Here are a small network's activations along a few directions, averaged over the inputs that share one value of a field.
Values that are neighbours, or in one group, have similar rows; names and order tell nothing.
In the rows, 500 means zero.
Strong random noise was added to every row along 21 fixed directions; ignore it. To show where, here is one row again and again, with new noise each time:
[387 629 423 560 290 521 313 495 393 561 433 742 574 347 491 339 563 520
 590 568 630 659 719 474 498 546 588 470 472 536 477 341 226]
[665 683 244 316 378 562 369 345 443 543 583 386 593 396 479 388 523 420
 452 405 430 461 503 438 359 690 719 569 331 569 621 556 499]
[322 335 715 509 595 209 250 601 617 695 640 492 337 448 597 643 486 388
 403 419 297 612 601 545 705 403 441 586 536 598 381 427 672]
[263 560 615 650 648 607 236 458 631 263 700 498 266 384 318 396 213 619
 325 458 436 534 477 509 618 271 264 483 452 501 402 291 223]
[611 234 545 819 475 464 522 566 584 425 475 541 570 536 388 288 353 595
 561 371 617 651 450 508 255 269 470 423 688 523 189 590 398]
[752 507 763 813 621 499 714 600 483 544 457 391 672 572 558 713 716 595
 685 602 525 363 788 386 681 541 287 617 561 452 546 488 544]
[776 579 362 403 481 403 594 402 660 408 591 202 459 661 402 270 397 678
 396 232 572 250 426 423 435 604 396 295 622 564 390 664 597]
[728 550 223 468 421 394 237 714 396 785 684 281 679 500 758 571 557 354
 643 378 440 768 645 395 324 641 506 620 679 520 771 200 479]
[ 60 876 127 523 219 138 461 516 424 573 438 538 471 446 441 598 239 672
 493 685 618 506 421 446 381 236 479 608 485 564 483 676 439]
[617 223 713 565 607 328 683 602 659 748 429 566 315 731 423 399 186  52
 412 529 677 357 473 465 546 771 776 553 778 391 378 450 378]
[603 494 775 636 510 440 405 577 606 199 701 492 415 790 720 622  90 612
 657 413 401 373 404 337 517 516 455 534 476 472 387 466 719]
[576 468 658 415 596 284 545 494 382 466 561 308 394 523 576 513 642 584
 364 565 474 590 579 722 566 730 754 331 453 633 255 451 793]
[436 596 739 557 731 361 217 436 504 357 810 428 510 485 235 946 284 612
 255 361 408 744 512 618 533 207 327 389 437 633 455 517 426]
[478 478 736 426 382 503 388 292 266 375 743 360 463 420 506 633 407 309
 586 279 300 648 637 372 337 407 899 625 246 456 335 487 496]
[434 501 140 457 366 497 406 545 650 554 395 697 730 419 489 588 532 548
 498 530 537 293 532 562 443 222 319 287 503 592 451 619 484]
[350 453 260 348 706 406 403 507 409 381 510 569 296 520 420 574 910 535
 780 688 484 636 448 312 539 307 131 621 842 371 207 621 303]
[442 483 176 927 380 498 515 414 517 631 252 261 473 285 585 237 524 622
 535 234 661 530 433 438 219 453 475 573 591 575 389 317 393]
[388 598 630 616 145 749 564 681 365 690 387 566 563 436 615 365 593 678
 634 497 470 290 570 249 377 429 550 154 156 682 705 198 677]
[546 647 186 505 552 703 152 596 652 455 651 162 529 458 402 422 393 554
 330 226 429 518 387 832 486 400 431 349 596 599 563 647 622]
[683 378 436 324 429 356 540 474 489 310 799 434 623 357 470 253 492 339
 482 673 355 464 605 576 455 428 528 678 527 389 269 576 325]
[760 439 722 374 706 545 316 386 429 294 746 467 607 241 153 753 695 224
 362 544 289 358 309 544 518 573 514 454 320 741 432 590 431]
[559 686 360 351 580 508 469 541 448 672 616 484 378 686 376 699 642 411
 543 728 449 203 580 237 476 380 426 469 478 310 312 634 448]
[291 488 685 401 541 287 790 646 366 445 581 428 507 623 315 875 374 361
 660 673 545 507 603 380 619 251 403 545 717 441 634 579 361]


Field GOSIG:
bega: [300 334 403 449 468 477 541 710 513 293 530 480 369 356 411 231 412 559
 367 736 464 355 106 680 494 351 368 280 537 609 370 349 489]
punem: [681 196 209 562 697 463 315 692 690 412 648 466 617 285 531 462 399 224
 333 834 378 455 346 798 451 512 598 733 571 480 360 497 453]
nolev: [577 272 291 421 801 724 479 629 598 139 377 526 470 489 400 562 592 533
 668 619 493 329 209 422 516 572 350 256 656 750 565 428 565]
zolip: [400 600 258 327 597 716 513 262 373 409 317 412 395 503 330 663 695 521
 623 347 469 510 333 274 424 485 578 587 393 514 659 673 512]
vipeg: [404 560 819 695 721 662 338 505 468 433 415 639 182 518 269 496 609 522
 564 585 520 538 261 382 604 490 352 608 535 432 357 590 358]
bepap: [305 316 764 894 340 520 655 339 568 423 356 444 361 230 626 250 491 444
 651 254 549 401 564 289 563 438 329 838 517 372 457 238 245]
gugot: [502 530 364 309 385 519 442 720 543 599 363 589 545 445 491 174 854 608
 483 465 586 561 295 679 632 727 312 240 767 656 697 550 601]
bizi: [334 473 649 659 403 415 359 518 430 581 492 525 383 361 419 375 469 512
 414 470 398 674 336 541 368 377 804 573 310 584 287 654 708]
pidap: [440 481 655 200 582 420 554 687 511  29 656 374 484 623 453 634 348 590
 570 449 587 519 542 624 838 559 269  57 787 646 713 279 473]
kenon: [342 588 763 700 182 369 761 516 312 532 518 476 597 685 573 868 139 357
 634 357 632 354 544 406 319 209 615 484 487 286 370 589 421]
lofo: [450 517 632 888 675 206 669 634 451 584 478 440 447 545 243 804 311 736
 328 722 598 605 169 450 245 147 283 532 530 564 428 621 438]
The values of GOSIG form a star with 5 arms.
Which values are neighbours of lofo? Give them in the order they are listed. -> vipeg
Which values are neighbours of bega? Give them in the order they are listed. -> zolip
Which values are neighbours of nolev? Give them in the order they are listed. -> pidap, kenon
Which values are neighbours of punem? Give them in the order they are listed. -> bepap

Field BITID:
niza: [528 711 502 478 456 515 346 473 519 487 609 536 547 601 512 642 430 581
 497 342 499 498 385 437 528 517 308 486 501 471 684 539 490]
ropuz: [509 488 637 206 446 184 596 557 176 367 705 390 496 368 448 415 667 460
 494 729 397 775 420 554 420 608 681 557 482 602 488 442 524]
maba: [451 297 685 583 391 383 809 715 453 550 411 478 607 601 750 520 504 514
 762 503 558 662 642 481 561 453 398 605 766 401 671 395 533]
lilis: [517 343 376 596 566 580 633 556 657 670 406 372 581 483 601 368 475 489
 408 379 460 605 434 730 404 352 448 526 574 454 601 530 662]
gaka: [519 615 516 798 421 725 477 421 461 377 323 375 558 283 530 508 713 691
 694 408 377 282 450 392 545 471 446 597 233 684 563 663 701]
kopir: [429 400 674 549 575 562 750 273 594 435 479 475 450 594 722 626 240 500
 370 382 414 482 480 506 428 398 541 696 326 299 485 509 620]
fopi: [546 592 232 428 460 568 283 435 576 480 539 535 605 467 735 555 524 516
 516 368 473 474 610 568 550 594 493 444 500 470 547 361 529]
zag: [428 713 508 407 260 495 398 468 373 560 666 465 527 314 490 400 399 381
 324 490 459 436 275 638 330 571 556 528 297 587 627 392 461]
tuk: [460 347 419 838 471 546 481 439 668 418 502 423 526 378 450 481 204 352
 407 314 513 318 514 538 362 257 629 520 475 472 238 492 371]
fif: [311 683 673 731 386 687  99 604 456 620 443 762 466 403 450 598 504 420
 493 406 556 467 370 523 574 520 347 342 422 627 538 247 338]
kem: [738 427 683 440 474 397 602 379 544 554 470 546 427 647 626 208 511 620
 485 452 486 576 558 359 462 830 710 608 438 486 401 651 712]
geb: [491 460 417 526 851 471 350 435 546 657 440 665 361 442 579 638 753 578
 375 766 423 608 742 477 665 568 405 632 360 467 401 367 466]
voz: [342 514 473 271 550 658 588 473 414 589 465 459 464 518 373 408 670 569
 479 503 511 725 647 598 575 425 560 450 527 455 699 595 484]
riza: [484 575 587 687 522 604 795 500 395 726 569 174 527 367 555 381 664 508
 400 630 388 488 481 681 445 383 356 862 406 273 619 527 549]
lufa: [391 655 360 483 327 308 415 435 522 460 434 550 477 479 765 390 461 500
 536 442 655 506 720 698 642 621 514 483 663 360 312 343 365]
vidi: [450 428 422 562 520 456 571 224 604 428 438 424 537 277 563 528 448 456
 358 338 546 433 576 502 528 471 377 584 449 485 549 220 286]
dila: [467 531 203 704 520 588 362 625 633 633 392 504 642 425 539 589 415 577
 454 691 382 377 569 524 487 381 608 566 295 602 551 511 646]
gar: [525 504 212 543 366 554 631 524 486 590 414 466 687 242 584 402 824 441
 463 748 454 317 477 683 396 367 362 618 389 422 420 543 523]
dur: [514 456 537 317 491 538 646 448 385 526 496 502 455 440 465 222 646 450
 353 576 543 612 516 693 538 693 605 391 486 510 456 393 462]
pero: [516 482 446 555 545 470 548 490 513 399 382 484 437 532 517 402 455 622
 623 481 611 538 566 386 594 633 532 545 602 547 559 470 448]
mevot: [426 579 482 362 609 595 333 485 422 532 505 585 429 468 494 472 717 500
 430 654 461 745 552 767 668 624 606 560 497 422 473 570 514]
suku: [330 390 549 430 385 540 777 357 562 640 394 560 505 571 542 518 503 466
 354 385 523 454 471 652 434 216 448 499 431 259 448 680 551]
The values of BITID form a star with 7 arms.
Which values are neighbours of voz? Give them in the order they are listed. -> riza, mevot
Which values are neighbours of gaka? Give them in the order they are listed. -> geb, pero
Which values are neighbours of tuk? Give them in the order they are listed. -> fopi
Which values are neighbours of lufa? Give them in the order they are listed. -> ropuz, lilis
Which values are neighbours of fif? Give them in the order they are listed. -> dila, dur
